Each row below holds a small network's activations on one input, seen along a few directions.
Each table varies a few parts of the input and shows all the possible inputs, shuffled.
A made-up example of a description, with smaller parts first: values(3) and (point or ring(11) or (ring(5) and line(6))).
Shared parts are said once, and a part with two or three values counts as separate values.

A family of inputs:
R1: [ -6  22  -3  -2  -6  38  61  13   7 -53  74  31]
R2: [ -1   6   4  45  12  -3 -77 -23   5  50  -6 -16]
R3: [ -2  31  11 -15   0  38 -32  21 -49  70   3 -41]
R4: [   0  -45   34    6    2  -56  -34  -26   25   57 -117  -28]
R5: [ -6   2 -30 -13   3 -13  49 -14  29 -63  34  37]
R6: [  9   2 -37  43  11  14 -14  19   4 -76  66  36]
R7: [ -12  -39   53  -23   -7  -37    8  -35   22   65 -109  -33]
R8: [-10   4 -98 -27  18  25  13  43  44 -69  70  61]
R9: [  0  12 -70  -4   9  32 -13  52  -6 -74  79  35]
R10: [-20   4 -45  -9   7  25  55   2  55 -60  65  63]
R11: [ 24   7  14  27 -15  -2  24  16 -56 -53  38  -4]
R12: [ 25 -21  45  21 -30 -10  50  40 -70 -50 -34  -7]
R13: [ -7  -8  18 -16   5 -27 -20 -59  34  63 -34 -26]
R14: [ -3  -5 -20  24  19  -7 -57 -37  59  57 -18  -1]
R15: [-25  13 -35 -53  10  34 -15 -11  41  66   4  -5]
R16: [  3  13  59 -13  -5 -15 -10 -43 -16  68 -24 -50]
R17: [-16   1  -1  -7   9  13 -15 -46  56  65  -9  -2]
R18: [-30  12 -78 -58   6  44  57  37  43 -58  81  65]
R19: [ 12  11   2  33  -9  34  30  30 -32 -52  65  17]
R20: [ 14  -5 -48  15  15 -31   6  -7  30 -74  24  37]
R21: [  7  20  10  -6 -11   0  55  -2 -17 -55  44   8]
R22: [  0  -4 -63  20  20   7  11   9  55 -71  54  59]
R23: [  5 -14  -1  13  15 -47 -62 -50  38  54 -42 -22]
R24: [-16  32 -35 -51  -7  57  62  47  -4 -51  87  31]
R25: [   0  -34   57   26   -6  -50  -54   -9  -29   52 -104  -39]
R26: [-13  37   9 -51   1  46  -6   2 -10  70  11 -32]
R27: [ 16 -34 -15   8  -2 -38  32  14  17 -71 -50  34]
R28: [-11   7 -56 -21  20  13 -58  -3  45  58  -5  -5]
R29: [ 23 -29   9  30 -12 -30   7  27 -34 -75 -37  15]
R30: [ 22  -1 -23  37   4 -22 -19   4 -20 -78  37  16]
R31: [  6  -3  22  33   6 -41 -82 -34 -16  48 -29 -34]
R32: [ -9  20 -30   0  13  17 -79   9  -9  51   4 -22]
R33: [ -5  22  41  -3  -1  24  -5 -32   4  70   1 -28]
R34: [  3  22 -30 -15  -9  51  31  62 -42 -49  77  15]
R35: [  5  15  43  30  -3  17 -31 -11 -36  69  -5 -34]
R36: [  9  -9  41 -13 -26  -7  81  21 -31 -52 -29   4]
R37: [ 11   5  60  19  -8 -20 -35 -20 -56  68 -27 -53]
R38: [ -3 -18  92 -21 -17 -24  18 -18 -29  71 -98 -57]
R39: [   5  -26   93   13  -19  -29   -8    5  -69   72 -100  -59]
R40: [ -3 -26   2 -20 -13 -21  75   7  16 -60 -39  34]
Question: What is each input in this table made of?
Answer: values(2) and line(4) and ring(5)
Question: Changing only the line(4) part turns R26 into R16. The same change can be made to R34. Which row results?
Answer: R11
Question: Changing only the line(4) part turns R20 into R27. The same change can be made to R30. Which row results?
Answer: R29
Question: Which other rows does R12 become when the values(2) part takes its other values? List them by row number.
Answer: R39
Question: Start at R23 and move only the ring(5) part, one step at a time. The first step leads to R31. Which rows follow, in order?
Answer: R37, R16, R13
Question: Which other rows does R19 become when the ring(5) part takes its other values? List them by row number.
Answer: R1, R6, R10, R22

A family of inputs:
R41: [ 16 -15  31 -17 -19   0  92  28 -16 -56 -16  10]
R42: [-16  31 -68 -46   5  69  53  19  44 -38  78  50]
R43: [-20  19 -92 -32  21  20   8   2  75 -66  74  58]
R44: [ 18 -33  12  51  -9 -36  24   1 -18 -78 -20  29]
R45: [ 16   1  55  23   4 -13 -90 -33 -37 107 -67 -80]
R46: [-11   2  52 -24  -4 -18  -7 -55  11 123 -70 -54]
R47: [-11   8  86  -2 -10  -5 -48 -40 -32 119 -48 -70]
R48: [  7  30 -74   5  12  36 -22  32  -2 -38 109  24]
R49: [-16 -26  19 -22  14 -47 -55 -46  32 103 -99 -33]
R50: [-23  25 -50 -22   2  68  22  45  -5 -26 101  33]
R51: [ -1  17 -82  21  31  16 -20   4  58 -58  92  57]
R52: [  0 -21  32  35   7 -32 -87 -34  20 106 -98 -42]
R53: [ 29   1  23  30 -21 -23  19  24 -73 -64  -7  -4]
R54: [  6   3  49   2 -21   1  59  43 -66 -52  -7  -1]
R55: [  7 -41   5  -1 -15 -37  51  10   8 -81 -22  24]
Question: Changing only one part turns R42 into R51. The same change can be made to R46. Which row results?
Answer: R52
Question: What is each input in this table made of?
Answer: values(3) and ring(5)
